These are the activations of a small neural network, seen along a few directions. Each row is one input.
Each table varies a few parts of the input and shows all the possible inputs, shuffled.
A made-up example of a description, with smaller parts first: line(6) and (point or line(9) or (values(3) and ring(5))).
Shared parts are said once, and a part with two or three values counts as separate values.
In the rows, 128 means zero.

Other details of the inputs shift rows strongly along two fixed directions, in all tables alike. That doesn't count.
To show where, the next rows are all for the same input, with only those details redrawn:
[181  90 216 190 145 139 149 141 101 127 193 216 160]
[112 142 102 128 115 137 106 134 109 123 147 138 123]
[129 136 130 128 152  95 156 129 155 161  87  78 121]

Rows:
R1: [128 120 101 120 122 131  83 110 123 105 138 144 106]
R2: [125 130 105 119 115 135  84 108 135 111 139 151 108]
R3: [107 146 118 113 107 137 110 139 101 114 141 136 128]
R4: [126 133 106 110 123 135  87 109 127 116 145 150 107]
R5: [129 124  97 117 116 165 117  94 106 104 137 133 119]
R6: [126 125 105 119 123 130  83 107 123 105 146 140 107]
R7: [105 137 109 113  98 139 116 140 120 114 143 144 132]
R8: [125 136 141 117 149 105 152 135 157 165  77  82 127]
R9: [142 123 129 117 153 124 163  87 150 140  89  72 119]
R10: [177  95 228 167 133 142 151 149 100 123 186 217 169]
R11: [122 134 138 104 141  99 168 137 157 155  91  84 129]
R12: [130 128 124 134 150  98 152 130 168 154  75  82 132]
R13: [103 141 111 111 109 136 120 139 106 113 150 137 126]
R14: [129 138 131 119 149  99 165 133 157 152  98  77 117]
R15: [106 132 110 114 107 135 114 139 109 107 150 131 130]
R16: [126 137 102 106 117 168 121  93 109 116 144 136 121]
R17: [123 137 103 113 120 164 122  90 103 110 145 132 116]
R18: [113 133 112 116 103 137 105 143 104 108 134 136 131]
R19: [212  67 245 187 189  95 176 112 169 144 126 172 149]
R20: [111 129 107 127 112 144  98 141 106 115 131 137 127]
R21: [131 127 129 131 150  94 150 129 158 155  87  73 125]
R22: [112 142 102 128 115 137 106 134 109 123 147 138 123]
R23: [200  83 243 185 170 103 206 142 165 159 135 160 160]
R24: [125 134 100 116 110 168 118  92 118 111 138 139 121]
R25: [131 135 130 121 150  98 155 131 162 167  85  82 126]
R26: [124 128 140 127 150 101 146 133 153 153  80  72 126]
R27: [122 136 142 124 151 102 152 133 150 159  79  78 122]
R28: [113 138 100 131 105 141 102 134 123 124 140 145 129]
R29: [109 137 116 116 105 136 105 139 104 108 142 130 132]
R30: [106 135 107 130 113 147  98 139 115 114 128 142 134]
R31: [118 130  98 123 110 140 112 141 115 110 147 135 122]
R32: [123 133 106 116 125 131  88 106 120 111 146 145 103]
R33: [109 127 105 114 105 136 115 142 109 107 142 137 129]
R34: [115 135 103 122 112 139 111 138 115 110 155 130 123]
R35: [106 139 111 127 105 148  99 138 118 122 132 144 129]
R36: [114 136  97 125 111 143 113 139 123 108 145 140 129]
R37: [175  88 222 180 133 142 147 148 104 110 177 217 174]
R38: [134 122 124 131 149  95 151 132 159 155  78  77 125]
R39: [104 133 104 117 106 139 116 140 117 106 139 142 136]
R40: [125 137 144 116 132  99 155 135 161 151  77  84 132]
R41: [115 143 103 112 110 143 116 140 118 121 154 139 124]
R42: [125 129  96 120 117 168 118  92 114 103 134 138 126]
Q: What is each input in this table made of?
A: ring(6) and (values(2) or ring(5))
Q: The inputs of R32 and R19 match in every part but the ring(6) part. If R13 is changed in the same way as R32 into R19, which row does it become?
A: R39
Q: The inputs of R14 and R23 match in every part but the ring(6) part. If R27 is changed in the same way as R14 into R23, which row does it become?
A: R35
Q: Which other rows does R2 become when the values(2) part takes its other values? List them by row number.
A: R24
Q: Which other rows agree with R18 in the ring(6) part? List them by row number.
A: R1, R5, R20, R31, R33, R38
Q: Which other rows does R29 become when the ring(5) part takes its other values? List them by row number.
A: R15, R21, R26, R34

Rows:
R43: [143 115 134 137 125 155 110 114 117 111 160 169 126]
R44: [126 126 140 139 115 148 122 140 104 115 157 168 143]
R45: [127 131 139 129 136 118 149 137 133 141 113 103 132]
R46: [126 126 138 132 133 116 138 136 140 137 105 111 135]
R47: [128 131 134 126 138 107 141 139 141 146 116 111 127]
R48: [146 118 138 132 121 156 114 103 106 112 158 167 128]
R49: [133 121 137 142 115 135 110 145 111 115 162 169 135]
R50: [ 68 173  21  76  94 146  64 100 116  98 121  94  88]
R51: [127 132 135 131 141 112 140 136 137 148 113 110 128]
R52: [126 130 137 123 132 115 149 138 141 138 111 114 134]
R53: [141 124 123 132 142 127 148 104 145 136 113 108 123]
R54: [129 124 140 136 113 144 124 144 103 114 167 161 139]
R55: [130 129 135 135 137 110 134 137 140 142 108 111 128]
R56: [128 125 138 127 131 111 139 139 144 136 109 112 134]
R57: [141 116 130 123 146 120 138 109 140 130 107 110 121]
Q: What is each input in this table made of?
A: values(5) or (values(2) and ring(5))
Q: Which other rows does R55 become when the ring(5) part takes its other values? List them by row number.
A: R44, R45, R46, R51

Rows:
R58: [116 129 137 124 126 120 142 146 127 133 124 121 138]
R59: [120 129 103 122 105 152  84 124 101  99 169 168 120]
R60: [110 134 103 128  99 150  85 149  96 109 160 172 135]
R61: [134 127 135 121 132 131 136 119 127 128 128 126 125]
R62: [131 129 134 124 132 131 137 117 127 126 125 127 129]
R63: [134 129 131 126 138 129 133 120 129 132 132 125 123]
R64: [135 119 133 133 131 131 133 117 135 124 120 128 132]
R65: [133 129 131 131 137 123 130 118 130 130 128 130 123]
R66: [135 125 132 121 130 129 138 120 129 128 129 126 125]
R67: [132 130 131 131 137 133 135 118 128 132 125 124 128]
R68: [135 124 136 133 136 127 124 118 133 129 120 130 127]
R69: [134 122 137 133 131 132 133 118 134 125 118 128 131]
R70: [134 124 137 129 133 132 132 116 131 126 117 128 130]
R71: [121 131 139 131 124 121 144 154 120 133 121 115 137]
R72: [136 122 136 136 134 127 125 119 136 128 120 130 128]
R73: [116 131 134 129 132 118 139 148 128 137 129 119 137]
R74: [138 118 133 126 130 127 132 120 133 124 126 126 127]
R75: [136 122 138 126 134 132 130 118 131 128 120 127 126]
R76: [136 120 132 129 130 127 134 119 133 121 122 127 131]
R77: [134 125 127 136 134 133 137 119 132 130 128 124 131]
R78: [134 127 136 123 132 135 136 118 127 131 124 125 126]
R79: [133 128 131 135 134 134 137 119 131 132 125 125 130]
R80: [135 125 135 130 136 123 124 119 134 126 123 130 125]
R81: [137 120 138 130 132 132 131 119 134 128 121 127 128]
R82: [126 126 140 138 131 112 129 153 128 132 120 121 133]
R83: [134 126 132 137 135 128 132 119 133 132 124 130 125]
R84: [124 129 139 128 123 117 139 152 142 130 120 127 138]
R85: [138 117 134 130 131 131 132 119 135 127 123 127 129]
R86: [133 128 128 129 135 127 137 119 130 128 130 125 127]
R87: [118 135 103 125 108 159  88 122  96 106 169 168 119]
R88: [122 133 136 137 131 119 141 155 121 136 126 114 136]
R89: [137 119 132 137 134 126 126 119 137 127 122 129 129]
R90: [135 124 136 127 130 136 138 119 130 131 125 125 128]
R91: [132 130 131 129 137 129 135 118 128 129 129 126 127]
R92: [ 63 178  14  60 102 122 102 109 144 126  67  32  91]
R93: [123 125 141 134 127 118 136 152 125 130 117 118 137]
R94: [136 123 128 132 135 133 135 120 133 133 131 123 127]
R95: [114 135 104 125  99 167  98 121  95  99 163 165 130]
R96: [117 134  98 128 104 160  98 123  95  99 172 163 128]
R97: [124 132 145 129 122 115 133 145 129 137 121 123 138]
R98: [133 123 131 131 128 134 140 117 131 127 124 125 133]
R99: [101 137 106 128 102 145  92 149  94 107 172 168 131]
R100: [133 126 131 124 130 129 139 118 129 125 126 126 129]
R101: [137 120 134 123 132 126 131 120 133 125 126 128 125]
R102: [136 122 132 130 135 121 126 120 135 125 124 130 125]
R103: [118 124 139 126 128 117 135 146 131 130 120 124 138]
R104: [135 123 128 138 134 127 132 118 134 132 126 129 126]
R105: [136 124 128 134 134 123 133 119 131 129 129 129 125]
R106: [136 127 132 128 138 123 128 119 130 133 131 130 119]
R107: [115 133 106 121 104 159  91 120  97  95 163 168 127]
R108: [122 139 140 132 126 116 137 147 126 143 130 118 137]
R109: [119 133 100 123 107 153  90 123  98 103 173 168 117]
R110: [121 134 137 126 120 120 145 153 137 133 124 124 138]
R111: [139 118 132 130 134 122 125 122 135 127 128 128 124]
R112: [132 128 135 126 131 135 138 116 127 129 121 126 130]
R113: [125 130 132 126 125 125 143 147 126 140 117 123 140]
R114: [136 123 137 123 134 128 130 119 132 126 124 128 125]
R115: [138 121 136 133 135 127 124 121 137 131 123 129 124]
R116: [124 137 140 134 127 110 132 146 129 144 129 124 131]
R117: [124 134 134 134 127 112 137 153 141 137 127 129 131]
R118: [133 128 132 133 137 127 130 117 130 133 124 130 124]
R119: [ 64 181  11  58 110 118  97 112 146 132  73  30  83]
R120: [135 126 132 132 135 134 135 120 132 134 129 124 126]
R121: [139 118 133 134 134 126 124 121 138 130 125 128 125]
R122: [135 126 128 131 135 121 132 119 132 130 129 130 123]
R123: [135 122 134 126 131 126 133 118 133 122 122 128 128]
R124: [124 131 137 139 131 113 135 153 124 137 125 120 131]
R125: [127 130 130 134 131 116 135 146 130 144 120 128 133]
R126: [136 122 131 124 129 130 138 120 129 127 129 124 127]
R127: [126 125 134 128 127 121 136 146 131 137 112 126 140]
R128: [125 132 144 133 126 110 125 146 132 139 124 125 134]
R129: [138 122 128 131 134 123 131 121 132 131 132 128 121]
R130: [136 122 132 128 129 134 138 119 131 130 127 125 129]
R131: [108 140 101 128  99 156  98 151  90 113 167 166 138]
R132: [120 124 138 131 132 111 127 146 134 133 123 126 134]
R133: [125 129 138 133 127 112 131 152 144 133 122 129 134]
R134: [134 128 132 128 138 133 134 119 128 134 128 124 124]
R135: [122 135 134 132 126 118 143 154 139 136 128 123 136]
R136: [137 123 136 127 137 123 122 120 134 128 127 130 122]
R137: [122 137 143 126 120 118 140 146 125 140 126 120 138]
R138: [137 123 137 130 137 127 123 120 134 131 123 129 123]
R139: [136 124 128 129 134 128 135 121 130 130 134 123 126]
R140: [136 124 133 134 136 128 130 120 133 135 128 129 121]
R141: [137 122 129 134 135 127 130 120 134 134 129 128 122]
R142: [137 120 131 133 133 122 126 120 135 124 125 129 128]
Q: The inputs of R68 and R67 match in every part but one. If R59 is changed in the same way as R68 into R67, which row does it become?
A: R119
Q: The inputs of R91 and R62 match in every part but one. If R139 is changed in the same way as R91 into R62, which row does it become?
A: R126
Q: What is each input in this table made of?
A: ring(5) and (values(5) or (values(2) and ring(6)))
Q: A walk changes only the ring(6) part. It starts at R66 and steps to R126. List the rest of the walk in order.
A: R130, R90, R78, R61
Q: Which other rows does R91 become when the values(2) part takes its other values? List them by row number.
A: R63
Q: Which other rows does R68 become when the values(2) part takes its other values? List them by row number.
A: R138
Q: Which other rows does R124 become when the values(5) part takes its other values? List them by row number.
A: R99, R116, R117, R125
